A small network was shown many inputs. Here are its activations along a few directions, one row for each input.
In each table, some parts of the input vary, and every possible input appears once, in random order.
Descriptions start from the smaller parts, as in this example, which fits no table here: ring(8) and (point or line(9) or (values(3) and line(6))).
Shared parts are said once, and a part with two or three values counts as separate values.
(in the rows, 128 means zero)

Other details of the inputs shift rows strongly along three fixed directions, in all tables alike. That doesn't count.
To show where, the next rows are all for the same input, with only those details redrawn:
[136 126 124 137 139 143  87 153 102 119  81 135 147]
[173 114 118 100 148 109 152 110 154  98 122  92  60]
[ 70 220 120 146 154 190  82 212  47 119  77 191 207]
[183  45 138 153 111 121  69 104 132 135  75 106 132]
[135 166 113 102 159 134 148 146 122  96 117 122  93]
[135 166 114 102 159 134 147 146 123  95 117 122  93]
[139 129 126 134 139 141  97 147 107 116  89 131 137]

Rows:
x1: [171  11 151 147 105 113  90 123 134 162 121 111 146]
x2: [160  42 145 158 103 115  73 111 157 171 112 115 170]
x3: [132 139 108  94 144  99 145 127 186 108 141  84  91]
x4: [142 110 166 163  76 149 161  70 176 163 174 154 135]
x5: [160  15 131 135  93  65  97  66 121 143  99 125 150]
x6: [132  88 141 143 100 126  74 129 153 151  87 124 164]
x7: [ 67 122 103 169  91 112  93 147  54 183  58 158 184]
x8: [160 128 115 103 161 105 150 112 141  91 155  89  57]
x9: [151 107 131  82 150 101 163 145 148 133 146 112  92]
x10: [ 96 156  97  74 155  76 147 133  88 105 138 133 132]
x11: [ 83 159  73 115 127  74 186 129 106 134 126 115  78]
x12: [134 137 112 106 137  97 130 128 170 102 138  80  92]
x13: [166  25 135 157  87  96  54 107 180 151  88  96 150]
x14: [101 150 106  67 156  82 163 134  89 108 117 148 125]
x15: [127 142 111 139 146 134  75 163  97 110 101 121 151]
x16: [110 162 114 136 143 129  85 166 110 106 106 117 153]
x17: [105 176 156 170  78 171 162  84 163 128 157 158 139]
x18: [ 76 172 123 181  66 133 205  48 115 170 159 151 118]
x19: [153 132 114 109 170 115 148 120 135  92 140  98  72]
x20: [146  62 142 156 102 113  72 113 168 162 110 111 164]
x21: [141 112 175 149  83 182 176  65 137 157 171 163 121]
x22: [ 81 166  75 113 127  70 176 123 103 138 137 101  82]
x23: [149 124 114  82 150  89 159 129 175 122 170  89  80]
x24: [144 121 155 151 105 161 165  77 139 129 169 150 104]
x25: [110 163 167 162  95 180 171 100 130 163 184 177 166]
x26: [151 135 108 119 159 120 129 130 134  96 123  97  95]
x27: [150 115 117  99 158 112 136 129 128 107 153 100  81]
x28: [121 172 109 106 167 137 121 175 100  97  98 131 120]
x29: [144  85 134 114 125 101 100 138 165 147 106 111 129]
x30: [154  54 141 172  93 116  61 100 163 144  88  96 161]
x31: [154  98 127  88 145  96 145 137 166 134 133 104  96]
x32: [112 170 112  91 148 106 148 150 165 118 161 109 105]
x33: [172  53 137 161 121 122  78 107 125 127  99 118 126]
x34: [126 139 114  89 161 132 168 154 125 109 162 127  90]
x35: [105 129 117 120 152 148  79 192  74 135 120 143 177]
x36: [124 144 136 139 125 142 107 138 123 117  95 131 142]
x37: [137 113 174 159  86 172 182  69 146 160 193 147 132]
x38: [152 112 127  91 159 119 149 130 129 111 132 114  76]
x39: [ 90 158 109 127 132 127  65 184 124 131 103 125 182]
x40: [115 153 164 159  97 196 178  80 124 148 187 170 142]
x41: [104 159 113 144 152 137  73 179 101 109  85 124 173]
x42: [116 172 119  94 146 120 158 143 158 100 125 111  92]
x43: [128  82 143 162  97 124  69 136 150 162 105 139 179]
x44: [ 92 161 151 147  89 141 176  53 101 140 162 186 170]
x45: [117 156 169 158  86 172 183  97 140 158 189 181 149]
x46: [ 98 174 175 142  98 196 192 117 109 156 178 187 153]
x47: [ 73 183 116 115 166 143  81 238  61 141 120 164 209]
x48: [154  84 125  91 145 101 144 141 137 128 164  88  95]
x49: [ 93 179 125 158 131 157  91 172  98 112  97 155 178]
x50: [151 133 121  99 166 120 150 130 128  97 125 113  70]
x51: [119 164 165 169 102 194 171  72 122 138 179 170 135]
x52: [122 151 108 135 153 140  94 172  99 103  98 137 144]
What do these inputs look like to the network?
Answer: line(4) and (values(2) or ring(11))
Changing only the line(4) part turns x30 into x17. The same change can be made to x18. Which row results?
Answer: x11
Change only the line(4) part in x27. List by row number the other rows that result.
Answer: x24, x38, x51
List by row number the other rows that have the line(4) part in common with x42.
Answer: x6, x7, x9, x14, x21, x28, x29, x31, x36, x38, x46, x50
